These are the activations of a small neural network, seen along a few directions. Each row is one input.
In each table, some parts of the input vary, and every possible input appears once, in random order.
Descriptions start from the smaller parts, as in this example, which fits no table here: one of 8 places around a ring, together with either a single point or one of 9 places around a ring or (one of 3 separate values, together with one of 4 places along a line).
Shared parts are said once, and a part with two or three values counts as separate values.
(in the rows, 128 means zero)

Rows:
R1: [136 128 209  97 194 103  51 199 175 148 125 126 141 213 112 140 179 117
 124 114]
R2: [ 66 151 150 118  89  91 129 188 137  97 104 116 100 130  94 178 159  96
 106 190]
R3: [ 71 115 142 113  85 124 157 177 149  62 131  81 128 109 154 202 147 127
 123 168]
R4: [119 161 103 176 101  92 158  79  71 130 131 144  66 132  93 157 116  88
 123 154]
R5: [186 130 107 149 129 135 136  44 103  77 179 125 133 149 159 139 168 126
 194 123]
R6: [101 103 165  83  73 130 187 207 125 151  75 139 106 131  98 173 149  88
  46 177]
R7: [124 119  96 172  96 126 184  62  88  96 159 108 102 108 156 183 105 122
 138 136]
R8: [158 140  77 134 160 162  89 123 150  94 163 109 169  65 151  58 124 149
 185 147]
R9: [ 89 129  63 158 135 156 140 136 136 113 133  91 135  27 151  97  69 148
 138 157]
R10: [142 125 143  94 113 133 104 162 163  45 153  99 160 150 152 165 198 138
 176 163]
R11: [ 43 201 128  89  19  86  87  56 129 144  80 193 104 186  82 145 115 184
 111  23]
R12: [150 173  90 142 163 129  70 137 140 130 138 145 141  88  83  33 137 118
 173 164]
R13: [ 87 165  74 167 138 122 118 150 128 145 107 126 105  50  85  71  82 116
 121 174]
R14: [159 139 152 138 241 116  43 158 162 185 123 144 152 121 103  34 101 131
 149  90]
R15: [178 171 115 149 135  98 117  61  88 118 154 156 102 172  92 113 179  95
 181 140]
R16: [106  62 157  77  67 161 214 195 136 118 102 103 137 109 156 197 140 120
  62 154]
R17: [182 130 183 150 217  94  80  80 113 179 148 152 105 223 117 108 136 110
 148  71]
R18: [123  78  70 129 115 185 195 155 119 171 100 115 151  34 157  85  60 146
  88 145]
R19: [122 116  80 139 119 151 174 169 114 201  73 150 118  55  94  60  71 112
  71 160]
R20: [157  75 116 144  79 165 249  85  71 160 131 131 118 109 161 173 103 123
  77 120]
R21: [133 161 151  98 118 100  81 172 153  87 128 133 132 171  90 140 212 108
 162 184]
R22: [ 49 151 118  82  19 115 108  36 140  97 112 163 140 160 152 171 102 224
 116  10]
R23: [152 119 120 146  86 131 225 102  57 193 101 171  82 133 103 149 110  85
  64 139]
R24: [166 106 139 133 239 151  61 143 173 147 150 104 187 104 173  58  83 162
 158  75]
R25: [190  89 176 153 211 134  98  63 127 138 175 115 139 202 186 135 123 144
 157  54]
R26: [143  92 202  97 189 139  74 188 185 103 153  88 175 198 175 163 160 148
 134  94]
Question: The inputs of R11 and R22 match in every part but one. If R1 is changed in the same way as R11 into R22, which row does it become?
Answer: R26
Question: What is each input in this table made of?
Answer: one of 2 separate values, together with either a single point or (one of 3 separate values, together with one of 4 places along a line)
Question: Start at R1 and move only the place on the line of 4, one step at a time. The first step leads to R21. Which rows follow, in order?
Answer: R2, R6
Question: Which other rows does R12 become when the choice among 2 separate values takes its other values? List them by row number.
Answer: R8

Rows:
R27: [173 105 145 152 211 138 135 155 129 145 147 110 142  86 142  98 101 100
 131 134]
R28: [119  88 150  93  96 156 167 186 140 116 121 102 146 148 153 179 157 132
  94 152]
R29: [140  85 109 163 160 156 174 163 112 172 117 102 117  97 144 115  83 104
  92 163]
R30: [122 134 164  85 153 123  51 191 186 107 117 121 162 173 125 122 170 145
 140 128]
R31: [ 84 130  97 143 124 130 160 166 122 162  89 127 103  50  99  93  82 108
  88 173]
R32: [164 156 109 117 146 144  68 102 144 144 133 161 159 150 114  50 144 156
 165  93]
R33: [ 97 171 103 147  69  94 159 122  99 110 111 142  85 109  76 153 144  94
 129 184]
R34: [145  91 180  88 142 131 124 175 162  92 138 108 161 145 155 157 171 129
 137 136]
R35: [117 149  74 105  49 137 169 104 104 136  96 168 133  73 104  97 116 139
 115 133]
R36: [192 111 121 116 137 152 138  81 120 126 150 143 156 119 144  92 144 140
 157 102]
R37: [ 74 133 138  78  55 132 150 193 151 106  94 125 131  98 111 161 147 125
  91 158]
R38: [140 140 132 150 218 122  61 170 155 173 130 126 143 113 107  60 105 127
 139 131]
R39: [145 180 137 145 167  93  54 118 131 111 151 136 109 183  94 107 168 107
 176 147]
R40: [ 97 157 128 136 168 108  43 101 164 113 144 114 142 157 143 111 109 175
 174  65]
R41: [124 127 200 113 114  85 144  93  95 209  88 188  83 223  92 166 120 112
  61  46]
R42: [128 115 148 141 156 123 115  80 135  91 164 102 142 124 181 154 109 155
 164  74]
R43: [169 102  86 120  90 172 182  92  98 147 127 145 137 120 149 119 123 142
 118 125]
R44: [167 133 147 148 159 103 124  97 108  95 167 120 110 152 124 149 172  86
 169 155]
R45: [145 128 115 163 111 123 173 111  88 118 144 121  92 157 126 174 157  93
 127 176]
R46: [100 106 111 152 103 147 158  87 118 114 145 101 126 131 182 178  87 161
 110 102]
R47: [ 47 147  94 134  59 117 140 102 127 101 114 125 111  81 126 154  79 159
 108 110]
Question: What is each input in this table made of?
Answer: either a single point or (one of 4 places along a line, together with one of 5 separate values)
Question: Start at R47 and move only the place on the line of 4, one step at a time. The first step leads to R46. Which rows follow, in order?
Answer: R42, R40

Rows:
R48: [105 148 131  95  71 107 106  55 130  85 135 153 126 159 132 158 154 162
 149  77]
R49: [126 107  54 172 156 139 144 114 125 134 122 103 145  49 159  88  63 159
 162 140]
R50: [106 160 146 119 114  99  91  65 123 159 108 167 110 190 118 127 114 160
 130  46]
R51: [185  97 144 123 122 138 164  67 102  91 169 126 135 153 166 159 157 125
 152 115]
R52: [ 69 167 122 124  47 105 126 110 122 102 127 130 109 167 111 196 143 147
 121 117]
R53: [106 117 151 112 135 147 123 201 165  97 137  83 163 131 162 173 145 142
 119 147]
R54: [131 122  61 105  82 173 171 144 117 146  96 135 143  73 130  81 112 137
 117 153]
R55: [ 92  97 166  90 136 119 140 222 156 127 100 107 131  95 123 149 135 105
  91 175]
R56: [142 154  95 126  79 142 169 155 102 179  96 180 129  74  68  90 119 111
  81 162]
R57: [179 103 150 150 169 124 141  78  95 177 141 145 122 188 145 130 120 121
 122  81]
R58: [ 56 154 137 112  51  84 155 141 119 117  79 148  85 131  81 165 135 111
  96 143]
R59: [136 160 101 185 179 124 126  88 105 145 157 128 120  46 123  82  56 115
 142 103]
R60: [142 100 168 113 189 141  82 163 167 161 127 120 159 162 145 109 110 154
 114  72]
R61: [100 107  84 155 125 171 144 111 123 142 132 112 106  75 138  82  82 131
  94 160]
R62: [146  98 164  91 137 153 104 151 175  75 152 104 181 122 174 137 150 155
 150 107]
R63: [158 174 138 141 202  99  14 155 156 112 145 136 129 178  93  80 161 108
 171 160]
R64: [170 157 148 131 219 107  50 146 156 134 150 125 143 152  96  56 185 110
 207 141]
R65: [149 112 130 153 109 141 183 122  96 113 155 107 110 161 154 200 151 109
 122 154]
R66: [136  96 144 134 110 118 199 144  97 138 105 123  85 126 116 171 140  71
  93 180]
Question: What is each input in this table made of?
Answer: either one of 2 separate values or one of 5 places along a line or (one of 3 separate values, together with one of 4 places along a line)

Rows:
R67: [109 106 165 107  81 121 184 166 117 117 113 119 105 152 124 204 160  97
  84 163]
R68: [152 128 138 131 219 138  54 191 178 116 150  96 166 116 135  74 143 127
 170 155]
R69: [ 87 139  62 136  77 150 179 154 113 156  88 139 118  25  98  86  75 124
  86 171]
R70: [ 47 146 107 107  12 112 183 134 110 121  79 145  91 110  98 181 119 129
  75 148]
R71: [131 133 190  87 150 106  63 171 176  80 143 114 152 191 132 160 195 131
 158 125]
R72: [135 160 136 135  96  98 121  54  96 127 136 163  96 195 107 154 152 125
 139  95]
R73: [123 101 140 118  78 140 173  83 114  95 148 115 133 157 178 206 132 154
 120  90]
R74: [132 150 174 105 145  99  62 101 148 126 135 148 135 212 122 135 161 150
 153  65]
R75: [156 143 129 148 216 126  52 121 151 155 143 133 149 126 125  52 102 142
 162  93]
R76: [154  85  92 150 147 170 168  98 117 129 149 104 147  72 180 107  84 145
 135 121]
R77: [148  95 110 139 146 156 178 188 119 155 113 112 129  73 126 108 112  95
  97 192]
R78: [161 151  93 173 168 121 119  75  98 159 141 148 114 106 110  70  99 117
 156 119]
Question: What is each input in this table made of?
Answer: one of 2 separate values, together with one of 6 places along a line
Question: The inputs of R67 and R70 match in every part but the place on the line of 6. If R77 is changed in the same way as R67 into R70, which row does it become?
Answer: R69
Question: Which other rows does R76 become when the choice among 2 separate values takes its other values? List them by row number.
Answer: R73
